A small network was shown many inputs. Here are its activations along a few directions, one row for each input.
In each table, some parts of the input vary, and every possible input appears once, in random order.
A made-up example of a description, with smaller parts first: ring(8) and (point or ring(11) or (values(2) and line(6))).
Shared parts are said once, and a part with two or three values counts as separate values.
(in the rows, 128 means zero)

Rows:
x1: [117 185 137 159 166 142 112 174 149 162  13  83  98  66]
x2: [189 126 163 112  87 182 135 127  57 128 162 180  94 173]
x3: [186 105 183 104 139 132 152 141  35  66 184 179  95 136]
x4: [ 84  88  75 125  91  91 109  71 203 142 196 115 183 174]
x5: [ 81  87  75 122  98  89 120  73 194 134 198 117 188 170]
x6: [111 180 155 157 219  95 129 190 125 102  29  87  99  32]
x7: [114 181 137 152 178 133 125 177 140 145  15  88 104  57]
x8: [187 128 162 111  90 182 144 128  50 123 165 181 100 172]
x9: [114 184 136 156 171 139 122 175 141 152  15  85 104  63]
x10: [117 183 138 157 170 139 113 175 148 158  13  85  98  63]
x11: [ 83  85  75 123  94  89 111  72 201 139 197 116 183 170]
x12: [114 183 137 154 174 136 123 176 140 149  15  86 104  60]
x13: [187 120 163 105  98 174 150 131  47 112 165 184 102 164]
x14: [ 81  84  75 120 101  87 122  74 193 131 198 118 188 167]
x15: [ 81  75  78 115 108  80 119  76 196 126 198 121 183 158]
x16: [188 113 165 102 102 169 146 133  52 110 163 185  97 159]
x17: [187 123 162 107  96 176 148 130  48 115 165 183 101 166]
x18: [189 121 164 108  93 176 140 130  55 121 163 182  95 167]
x19: [ 80  68  96 116 146  45 127  86 178  83 219 113 178 135]
x20: [115 189 135 163 161 147 117 172 144 163  17  81 104  72]
x21: [ 81  82  76 118 104  85 124  75 191 128 199 119 188 164]
What do these inputs look like to the network?
> values(3) and (point or line(6))
Which other rows does x13 become when the values(3) part takes its other values? List them by row number.
> x12, x21
Which other rows does x17 become when the values(3) part takes its other values? List them by row number.
> x9, x14

Rows:
x22: [127 102 119 111 114 118 133 106 128 115 175 151 140 152]
x23: [134 138 146 128 158 126 128 154 119 121  90 123  99  93]
x24: [137 159 139 146 134 149 120 150 124 147  78 114 114 110]
x25: [128  95 115 110 106 128 129 106 138 130 163 144 141 150]
x26: [133 142 139 127 152 130 129 153 123 127  84 128 106  97]
x27: [137 145 149 137 156 129 130 155 111 120  94 119 107  98]
x28: [130 116 116 124  98 133 126 105 133 136 167 138 140 165]
x29: [136 154 143 139 148 134 133 153 110 125  90 122 116 104]
x30: [128 101 114 114 102 130 120 104 145 138 161 144 136 157]
x31: [128  98 125 111 120 113 130 107 124 109 182 147 133 147]
x32: [128 100 116 113 105 129 131 106 134 129 164 142 142 153]
x33: [133 150 139 136 140 145 129 151 120 139  78 116 114 103]
x34: [133 147 140 131 151 131 130 153 119 126  86 127 108 100]
x35: [133 118 119 128  96 134 127 105 129 135 168 135 145 168]
x36: [129  95 119 108 114 117 130 106 133 115 172 151 142 149]
x37: [131  91 126 109 120 112 128 107 129 109 179 147 136 144]
x38: [128 103 126 115 119 115 132 107 120 109 184 145 135 150]
x39: [ 53 148  81 154 174  73 109 127 226 145  74  51 166  77]
x40: [137 150 150 140 155 130 131 155 107 120  96 117 109 100]
x41: [126 108 116 116 105 130 133 106 129 129 167 141 140 156]
x42: [ 43  95  63 142 128  54 109  84 233 137 163  83 198 132]
x43: [134 143 147 132 157 127 129 154 115 121  92 122 101  96]
x44: [132 110 129 123 115 117 135 109 112 106 187 139 141 155]
x45: [133 146 138 133 141 143 127 151 124 140  76 118 112 100]
x46: [137 154 138 142 135 147 119 150 128 147  76 116 112 108]
x47: [132 108 117 121  98 132 123 105 138 136 164 138 142 163]
x48: [129 110 118 120 103 131 135 107 125 128 168 138 145 158]
x49: [129 108 127 118 117 116 134 108 115 108 186 143 136 152]
x50: [134 162 143 142 148 136 135 152 105 124  93 122 113 107]
x51: [136 150 142 136 149 133 131 153 115 126  88 124 114 102]
x52: [133 160 141 144 139 148 132 151 111 139  83 113 117 107]
x53: [133 141 137 129 142 142 126 151 129 140  73 119 110  98]
x54: [133 155 140 140 140 146 130 151 116 139  80 115 115 105]
x55: [129 106 115 117 100 131 122 105 141 138 163 142 137 160]
x56: [130 104 121 115 112 119 134 107 124 113 176 147 145 155]
x57: [137 144 136 134 137 144 116 149 137 147  72 118 108 104]
x58: [137 164 140 149 133 150 122 149 119 146  81 113 116 113]
x59: [128 117 121 121 111 121 138 108 115 112 181 145 144 160]
x60: [137 155 151 144 154 132 133 154 102 119  98 116 110 103]
x61: [128 112 120 118 112 120 136 107 119 113 179 147 143 158]
x62: [127 118 118 122 102 132 137 106 120 128 171 138 143 161]
x63: [134 152 136 137 136 146 118 149 132 147  75 119 106 106]
What do these inputs look like to the network?
> values(2) and (point or (line(4) and line(5)))
Changing only the values(2) part turns x50 into x59. The same change can be made to x51. Which row results?
> x56
Changing only the values(2) part turns x55 into x63. The same change can be made to x36. Which row results?
> x26
Which other rows does x35 become when the values(2) part takes its other values? List them by row number.
> x58
